These are the activations of a small neural network, seen along a few directions. Each row is one input.
Each table varies a few parts of the input and shows all the possible inputs, shuffled.
A made-up example of a description, with smaller parts first: one of 4 places along a line, together with either a single point or one of 9 places around a ring or (one of 3 separate values, together with one of 5 places around a ring).
Shared parts are said once, and a part with two or three values counts as separate values.
In the rows, 128 means zero.

Other details of the inputs shift rows strongly along two fixed directions, in all tables alike. That doesn't count.
To show where, the next rows are all for the same input, with only those details redrawn:
[108 102 112 115 127  87 116 102 124 108 107 116]
[120 163 113 164 193 107  57 176 180 161 186 149]
[111 100 138 105 109 165 166 211 154 174  93 106]

Rows:
row 1: [120 164 110 152 181 108  55 178 175 166 198 168]
row 2: [ 95 182  97  75 107  85 128  98 146  92 106 101]
row 3: [125 165 121 168 196 101  59 178 180 154 182 157]
row 4: [139 104 125 152 129 113 147  91  89  94 136 120]
row 5: [159 116 184 111  95 194 169 183 131 170 106 122]
row 6: [117 108 102 142 104 116 142  84  89 112 147 140]
row 7: [124 126 104 135 108 136 137  73  84 113 136 143]
row 8: [122 108 124 144  86 191 193 193 124 173 124 125]
row 9: [ 90 165  94  79 103  67 132 110 152  92 115  98]
row 10: [109 188  90 112  97 115 154  79 118  93 131 106]
row 11: [125 130 136 122  93 190 175 183 128 182  96 132]
row 12: [162 175 152 151 191 121  36 159 180 150 196 162]
row 13: [115 123 107 109 117 104 111  92 119 110 100 134]
row 14: [126 127 144 121 107 193 177 183 128 182  93 118]
row 15: [119 106 107 155 118 116 144  85  94 108 136 121]
row 16: [131 127 117 152 123 130 142  78  89 101 120 132]
row 17: [147 117 161 121 125 125 121  74 107 100 119 136]
row 18: [155 118 169 113 113 192 179 182 134 169  97 120]
row 19: [149 114 150 137 122 143 132  70  96  90 136 132]
row 20: [147 180 131 157 212 120  49 168 173 149 180 153]
row 21: [148 111 163  93 122 177 158 193 155 161  92 116]
row 22: [126 125 108 147 121 135 139  73  89 109 125 125]
row 23: [141  93 162  97 115 162 167 208 160 163  98 111]
row 24: [145 151 155 152 191 115  53 173 188 147 197 159]
row 25: [112 104 131 106  96 162 165 211 154 175  96 121]
row 26: [140 108 156  97 131 112 106  86 127  93 109 130]
row 27: [142 126 137 129 137 115 130  84  95 105 107 126]
row 28: [128 131 128 136 127 112 131  82  98 112 102 135]
row 29: [127 105 142 147 100 190 201 199 124 167 115 117]
row 30: [145  93 175 133 100 201 189 189 130 154 132 118]
row 31: [108 102 112 115 127  87 116 102 124 108 107 116]
row 32: [104 192 101  98 100  97 144  84 126 102 114 108]
row 33: [154 118 133 140 129 134 140  74  94  96 129 127]
row 34: [150  99 146 145 108 116 135  85  96  96 149 127]
row 35: [103 170  87 117  94  96 159  91 122  93 141 103]
row 36: [128 100 130 112 138  84 118 108 121  97 107 116]
row 37: [170 182 146 192 184 149  61 142 149 146 225 165]
row 38: [114 120 112  97 118 106 110  91 113 112 108 139]
row 39: [125 128 140 110  96 191 173 181 122 185 106 137]
row 40: [120 122 123 112 133 101 114  95 119 103  92 128]
row 41: [150  97 158 136 106 193 198 193 128 160 124 114]
row 42: [146 122 126 145 133 133 140  80  85  95 125 123]
row 43: [127 182 114 159 201 123  48 161 175 160 179 154]
row 44: [141  93 151 105 115  86 108 101 127 100 121 124]
row 45: [125 129 100 147 107 133 138  75  89 110 127 138]
- Changing only one part turns row 35 into row 32. The same change can be made to row 15. Which row results? => row 14
- Changing only one part turns row 9 into row 10. The same change can be made to row 1. Which row results? => row 7
- Describe the family of inputs behind these rows. => one of 5 places along a line, together with either a single point or one of 8 places along a line
- List by row number the other rows that have the place on the line of 5 in common with row 2. => row 12, row 13, row 20, row 21, row 26, row 38, row 40, row 43
- Start at row 3 and move only the place on the line of 5, one step at a time. The first step leads to row 40. Which rows follow, in order? => row 28, row 16, row 29
- Which other rows does row 33 become when the place on the line of 5 takes its other values? List them by row number. => row 18, row 21, row 23, row 41

Rows:
row 46: [131 131 145 128  99 206 187 220 147 187 127 126]
row 47: [131 137 108 127 128  76  93  24  90  68 133 136]
row 48: [153 175 142 165 186 118  71 149 162 142 199 152]
row 49: [100 154 129  76 107 164 158 231 186 180  97 103]
row 50: [133 133 147 134 106 203 195 222 149 174 128 110]
row 51: [126  48 148  80  61 141 194 100  87 102  55 105]
row 52: [119  56 135  95  56 136 211 101  79 104  69  90]
row 53: [137 121 128 124 128  63  91  23  98  64 131 139]
row 54: [151 177 137 167 186 120  59 148 159 147 191 162]
row 55: [127 128 101 142 129  66 115  28  85  64 147 129]
row 56: [119  79 125  92  54 145 211  97  73 105  56 100]
row 57: [ 96 113  91  93 141  21  74  51 129  65 106 119]
row 58: [145 153 127 172 190 122  59 154 155 148 191 164]
row 59: [138 125 119 128 143  66  86  23  94  72 116 136]
row 60: [109 140 144  76 113 154 153 238 190 181  89 103]
row 61: [152 176 145 168 185 120  74 149 166 134 194 146]
row 62: [132 106 157 123 126 207 164 226 146 194 104 130]
row 63: [121 106 105 145 123  63  97  26  90  71 143 140]
row 64: [143 189 126 162 174 134  68 142 162 147 203 162]
row 65: [126  51 140  83  74 143 191  99  82 109  39 100]
row 66: [136 160 122 187 179 121  81 152 157 140 205 146]
row 67: [144 195 120 167 189 139  64 145 160 156 188 159]
row 68: [135 162 114 186 180 122  66 152 150 155 203 162]
row 69: [142 105 165 126 120 197 175 227 156 173 121 113]
row 70: [133 135 113 125 129  72 103  23  93  62 143 127]
row 71: [138 188 106 184 189 131  75 148 152 157 191 162]
row 72: [118  88 137  76  62 157 199  87  79 108  42 101]
row 73: [139 142 159 118 108 207 181 215 156 171 126 108]
row 74: [ 81  72 109  55  56 100 189 122 117 110  35  80]
row 75: [108  59 129  98  63 146 200  96  73 115  47 103]
row 76: [143 182 135 169 197 126  56 147 158 156 182 166]
row 77: [135  99 118 133 141  59  96  31  92  61 137 131]
row 78: [130 115 142 136 115 204 172 225 146 199 114 123]
row 79: [118 134  94 146 138  74 101  22  81  75 127 142]
row 80: [ 95 148 117  91 108 159 168 239 181 184 100 105]
- Changing only one part turns row 65 into row 67. The same change can be made to row 69. Which row results? => row 73
- Describe the family of inputs behind these rows. => one of 5 places around a ring, together with either a single point or one of 6 places along a line
- Start at row 56 and move only the place on the ring of 5, one step at a time. The first step leads to row 68. Which rows follow, in order? => row 58, row 54, row 47
- List by row number the other rows that have the place on the ring of 5 in common with row 59. => row 48, row 53, row 54, row 60, row 61, row 76

Rows:
row 81: [117 114 136  79  58 134 192  90 100 102  69  93]
row 82: [126 194 106 152 163 117  83 141 156 147 179 157]
row 83: [132  73 161  72  74 124 169 102 108  99  58  98]
row 84: [154 168 143 146 194 111  57 147 172 128 180 148]
row 85: [ 99 133  81 140 122  53 116  49  98  72 134 121]
row 86: [123  97 141 125 126 154 158 220 161 176 117 113]
row 87: [157  41 171 133  83 170 193  79  57 101  84 126]
row 88: [136 205 120 149 177 123  87 136 161 132 187 141]
row 89: [135 114 158 103 122 169 143 214 156 179 109 130]
row 90: [112 148 122 120 114 186 167 202 148 182 102 120]
row 91: [111  95 103 121 141  50  78  47 110  74 131 130]
row 92: [161 126 150 169 106 229 191 174  99 175 148 132]
row 93: [119 106 111 124 153  56  71  41 105  81 106 135]
row 94: [110 178  89 159 159 117  86 149 160 144 188 148]
- Describe the family of inputs behind these rows. => one of 2 separate values, together with either a single point or one of 6 places along a line
- Which other rows does row 82 become when the place on the line of 6 takes its other values? List them by row number. => row 81, row 85, row 88, row 90, row 94

Rows:
row 95: [132 114 126 123 100 122 149  88 100 103 113 122]
row 96: [133 139 104 146 145  76  88  34  96  80 153 145]
row 97: [135 155 137 127 163 129  92 163 166 143 147 138]
row 98: [125 106 122 125 113 128 145  88  93 106 105 124]
row 99: [108 124 131 103 113 175 170 240 173 185 106 104]
row 100: [130  96 140 104  77 145 186 116  99 114  92 105]
row 101: [133 129 111 139 139  89 107  50  95  88 132 136]
row 102: [141 146 145 145 139 174 143 200 153 169 152 128]
row 103: [136 168 130 135 171 117  71 150 168 139 170 148]
row 104: [142 166 133 169 171 128  86 146 155 140 196 151]
row 105: [105  99 123  85  80 126 181 132 115 125  60 102]
row 106: [136 167 119 172 172 138  82 143 143 149 189 160]
row 107: [124  94 133 107  79 155 181 109  96 121  83 111]
row 108: [140  88 167 120 109 198 172 226 146 189 108 124]
row 109: [131  95 137 108  84 147 184 115  97 116  81 107]
row 110: [ 98  92 115  79  76 124 179 137 124 120  73  93]
row 111: [128 126 111 144 137  92 103  48  97  87 131 135]
row 112: [127 151 141 120 142 156 126 195 165 170 127 125]
row 113: [142 154 140 160 163 142 108 163 153 147 174 141]
row 114: [136  91 128 139 144  77  92  61 101  87 126 138]
row 115: [120 135 115 113 130  74  96  62 116  89 121 127]
row 116: [117 180 107 152 169 102  74 152 165 150 176 153]
- Changing only one part turns row 116 into row 105. The same change can be made to row 108. Which row results? => row 114
- Describe the family of inputs behind these rows. => one of 2 separate values, together with either a single point or one of 4 places along a line or one of 6 places along a line
- Which other rows does row 97 become when the place on the line of 4 takes its other values? List them by row number. => row 99, row 105, row 112
- Which other rows does row 115 become when the choice among 2 separate values takes its other values? List them by row number. => row 112

Rows:
row 117: [117 191 112 137 154  69  58  86 147 114 168 138]
row 118: [130 101 110 131 102 126 185  61  48 100  91  99]
row 119: [123 150 126 139 153 143 113 247 199 185 169 137]
row 120: [130  94 128  83 101  93 151  96 109  99  57 116]
row 121: [126  91 134  89 114 103 155  94 105  88  60 101]
row 122: [168 143 144 180 168 102  50  55 110  99 198 167]
row 123: [120 146 134 146 167 154 116 246 195 174 171 121]
row 124: [104 186  93 134 163  89  63  75 147 113 169 143]
row 125: [101  82 147  76  55 185 208 245 148 192  64  91]
row 126: [136 171 124 210 139 205 144 207 154 195 169 145]
row 127: [119  97 129  83  93  96 142  91  98 113  53 116]
row 128: [154 148 137 170 182 108  46  59 113  84 178 165]
row 129: [115 117 135  82  93 110 171  86 117  78  80  80]
row 130: [150  55 162 121  85 122 168  66  73 100 100 118]
row 131: [112  92 142  70  82 218 206 225 140 197  40 108]
row 132: [129  66 142 112 104 131 158  63  80  83  80 116]
row 133: [ 84  78  95  86  85 105 149  93 107 104  81 109]
row 134: [130 191 108 137 166  62  62  86 160  98 176 139]
row 135: [149 128 158 173 172 181 119 218 170 197 183 150]
row 136: [160 175  85 165 167  99  67  63 111  90 217 161]
row 137: [130 184 142 165 144 188 154 222 154 189 184 169]
- Describe the family of inputs behind these rows. => either one of 4 separate values or one of 5 places around a ring or (one of 3 separate values, together with one of 4 places along a line)
- Which other rows does row 129 become when the choice among 3 separate values takes its other values? List them by row number. => row 121, row 123
- Start at row 130 and move only the place on the ring of 5, one step at a time. The first step leads to row 122. Which rows follow, in order? => row 128, row 132, row 135
